-3 -4 34 5 43 = Ret
31 -8 -37 15 31 = Nenot
8 -25 9 -21 -40 = Nilor
-16 -21 -40 30 2 = mezi
23 -25 9 -7 55 = tak
13 1 -44 -6 0 = Keta
27 -31 18 19 -13 = luzam
at: 9 -21 -40
Nilor, 3
find: 23 -25 9 -7 55
tak
at: -8 -37
Nenot, 2
at: -31 18 19 -13
luzam, 2
at: -37 15 31
Nenot, 3
at: 1 -44 -6 0
Keta, 2

0 14 20 3 52 -10 -10 15 2 -9 32 -24 -12  nulup
-5 14 33 -9 27 -24 -10 2 -10 -9 15 32 -12  ture
22 7 6 -9 39 24 -15 -10 17 -12 0 -23 38  zoti
-38 23 25 -2 1 31 -17 11 -26 -22 0 14 -10  rez
-29 26 25 1 26 26 -30 15 -20 -9 8 3 -4  kedim
-6 -4 11 -4 -2 23 -40 24 -10 -11 -44 17 13  kes
-29 26 25 1 26 26 -30 15 -20 -8 17 -6 -9  Vurul
-26 -2 -27 -3 -16 -16 -32 42 -16 1 -12 -4 -22  vedu
-29 5 15 -8 26 17 -9 -30 26 -6 25 -20 1  res
at: -9 -30 26 -6 25
res, 7
at: -26 -2
vedu, 1
at: -8 26 17 -9 -30 26 -6 25 -20
res, 4
at: 25 1 26 26 -30 15 -20 -8 17 -6 -9
Vurul, 3
at: -10 -10 15 2 -9 32 -24 -12
nulup, 6
at: 25 -20 1
res, 11
at: -4 11 -4 -2
kes, 2

1 5 -3 -1 3 9 = Vafon
-19 32 23 7 31 -46 = kariv
18 -19 -26 -8 -31 33 = kiku
4 -17 7 31 23 11 = Loneg
3 -4 0 -3 2 9 = Lup
-6 -1 3 8 38 -52 = Radu
-7 14 16 4 13 -21 = Lalab
-14 20 17 -2 27 -33 = zumas
0 -8 -11 3 0 7 = mifo
at: -3 -1 3
Vafon, 3
at: 23 7 31
kariv, 3
at: 0 7
mifo, 5
at: 3 8
Radu, 3
at: 3 8 38 -52
Radu, 3

-8 17 5 18 -11 -26 9 -4 0 -1 -3 -42 11 35 : Babo
-3 4 -6 -3 14 -7 14 17 -7 -8 -2 -7 8 -13 : Nober
-7 -20 19 -17 -9 -5 18 19 -4 -4 -3 -24 -13 -24 : nura
-1 -2 -7 -2 -2 19 -5 -12 0 -2 13 7 17 9 : sab
1 11 2 8 6 -5 22 -5 1 -4 -5 12 -17 12 : raseg
4 -1 -2 -8 12 10 18 -12 -4 -1 4 -3 -8 12 : piga
8 9 -5 2 22 8 6 2 0 -1 -1 -14 8 15 : mude
-18 -1 56 -12 5 -9 -10 -26 6 0 1 -6 -7 -20 : dezo
-11 -2 -6 -4 10 -5 1 -5 -2 0 -9 0 -3 2 : Rimom
-12 5 -9 -10 -26 6 0 3 9 1 3 2 6 -11 : Veta
0 -5 -4 6 14 -4 -9 -6 4 2 -6 -11 14 -10 : Sabur
at: -3 -42 11
Babo, 11
at: 2 8 6 -5 22
raseg, 3
at: 17 9
sab, 13
at: -12 5 -9 -10 -26 6 0 1
dezo, 4
at: 18 -12 -4
piga, 7

-1 -6 11 -30 18 -5 -3 42 34 -8 -19 -10 41 -18 -17 25 37 -33 37 15 24 14
 6 1 27 -48 -8 2 -25 -35 -27 6 -12 -17 -9 -6 -15 -5 -30 42 28 -19 3 33
 57 -14 20 14 17 -34 -9 -14 -31 15 0 1 27 -56 = duko
12 17 11 -30 -7 -4 -3 20 18 -9 -12 -10 21 -18 -24 12 37 -19 29 15 22 8 6
 1 27 -23 -4 2 -7 -24 -27 2 -12 -17 -9 -6 14 -5 -30 37 15 18 2 26 45 -14
 20 14 12 -23 -9 -14 -21 15 -18 1 27 -42 = Mav
-1 -6 11 -30 18 -5 -3 42 34 -8 -19 -10 41 -18 -17 25 37 -33 37 15 24 14
 6 1 27 -48 -8 2 -25 -35 -27 6 -12 -17 -9 -6 14 -5 -30 42 28 -19 3 33 57
 -14 20 14 17 -34 -9 -14 -31 15 0 1 27 -56 = sirak
find: -1 -6 11 -30 18 -5 -3 42 34 -8 -19 -10 41 -18 -17 25 37 -33 37 15 24 14
 6 1 27 -48 -8 2 -25 -35 -27 6 -12 -17 -9 -6 14 -5 -30 42 28 -19 3 33 57
 -14 20 14 17 -34 -9 -14 -31 15 0 1 27 -56
sirak
at: -9 -6 -15
duko, 35

56 31 -37 12 -47 44 51 27 3 -22 -43 33 -41 56 -22 29 : sek
-54 5 54 -8 -41 2 43 -4 -52 -5 6 46 30 -37 -7 5 : fod
-13 24 29 -52 48 27 41 50 -24 -33 -54 29 -10 40 -4 48 : domor
-52 46 31 -47 -6 18 -17 44 -33 -7 -22 44 -25 9 41 56 : bep
-49 23 -50 45 41 -9 44 -48 14 -52 5 54 -8 -19 -23 -36 : gudod
at: 44 -33 -7 -22 44 -25
bep, 8
at: 14 -52 5
gudod, 9
at: -52 48
domor, 4
at: 41 50 -24 -33 -54 29 -10 40 -4 48
domor, 7
at: -52 5 54 -8
gudod, 10
at: -9 44 -48 14 -52 5 54 -8 -19 -23 -36
gudod, 6
at: -49 23
gudod, 1

29 -2 -8 -12 -9 -3 -17 11 -11 5 -4 -10 14 2 -9 -7 -6 -14 18 -15 = tomot
-13 1 -42 9 2 -1 1 -1 2 31 -9 7 13 8 2 -3 -15 11 7 8 = roza
29 -2 -8 -12 6 7 13 11 -11 5 -4 -10 -4 14 -4 0 -1 28 -19 22 = per
-19 2 16 19 -3 -17 -9 -4 10 -8 16 13 -10 6 15 7 17 8 -21 9 = Met
4 -16 14 -22 -9 -2 -1 -6 10 -17 10 -27 -12 -9 -3 2 12 -24 -5 -12 = pekif
29 -2 -8 -12 6 7 13 11 -11 5 -4 -10 14 -4 21 12 26 -1 -6 8 = Bivi
10 -11 5 -4 -10 14 2 -9 -7 -6 -14 13 -10 6 15 7 17 -18 3 9 = ritan
at: 11 -11 5 -4 -10 14 2 -9 -7 -6 -14
tomot, 8
find: 29 -2 -8 -12 6 7 13 11 -11 5 -4 -10 14 -4 21 12 26 -1 -6 8
Bivi
at: -3 -17 -9
Met, 5
find: 29 -2 -8 -12 -9 -3 -17 11 -11 5 -4 -10 14 2 -9 -7 -6 -14 18 -15
tomot

35 27 55 26 : leb
17 21 24 35 : rer
-8 -9 -14 -14 : rog
1 24 21 35 : Gaveb
6 3 17 -2 : golu
at: 21 24 35
rer, 2
at: 17 21
rer, 1

34 -20 10 19 16 -12 -31 -15 -24 8 -> buf
-16 24 -13 -4 -3 7 15 10 21 11 -> palib
2 -11 13 -2 1 -11 -3 -10 -8 -4 -> puso
22 -6 2 20 6 -12 -16 -11 -10 3 -> gola
20 -6 3 2 20 1 -21 -5 -11 22 -> sezib
-6 5 -15 -5 -2 15 5 11 4 0 -> rap
-32 14 -5 -15 -21 5 30 11 20 -18 -> merit
-11 9 -14 4 -15 11 12 13 9 -16 -> lukib
-15 11 -5 4 -17 -3 17 4 13 -16 -> rel
-5 -15 -20 5 30 11 -14 0 -3 40 -> Vabus
at: -5 -15 -21 5 30 11
merit, 3
find: -32 14 -5 -15 -21 5 30 11 20 -18
merit

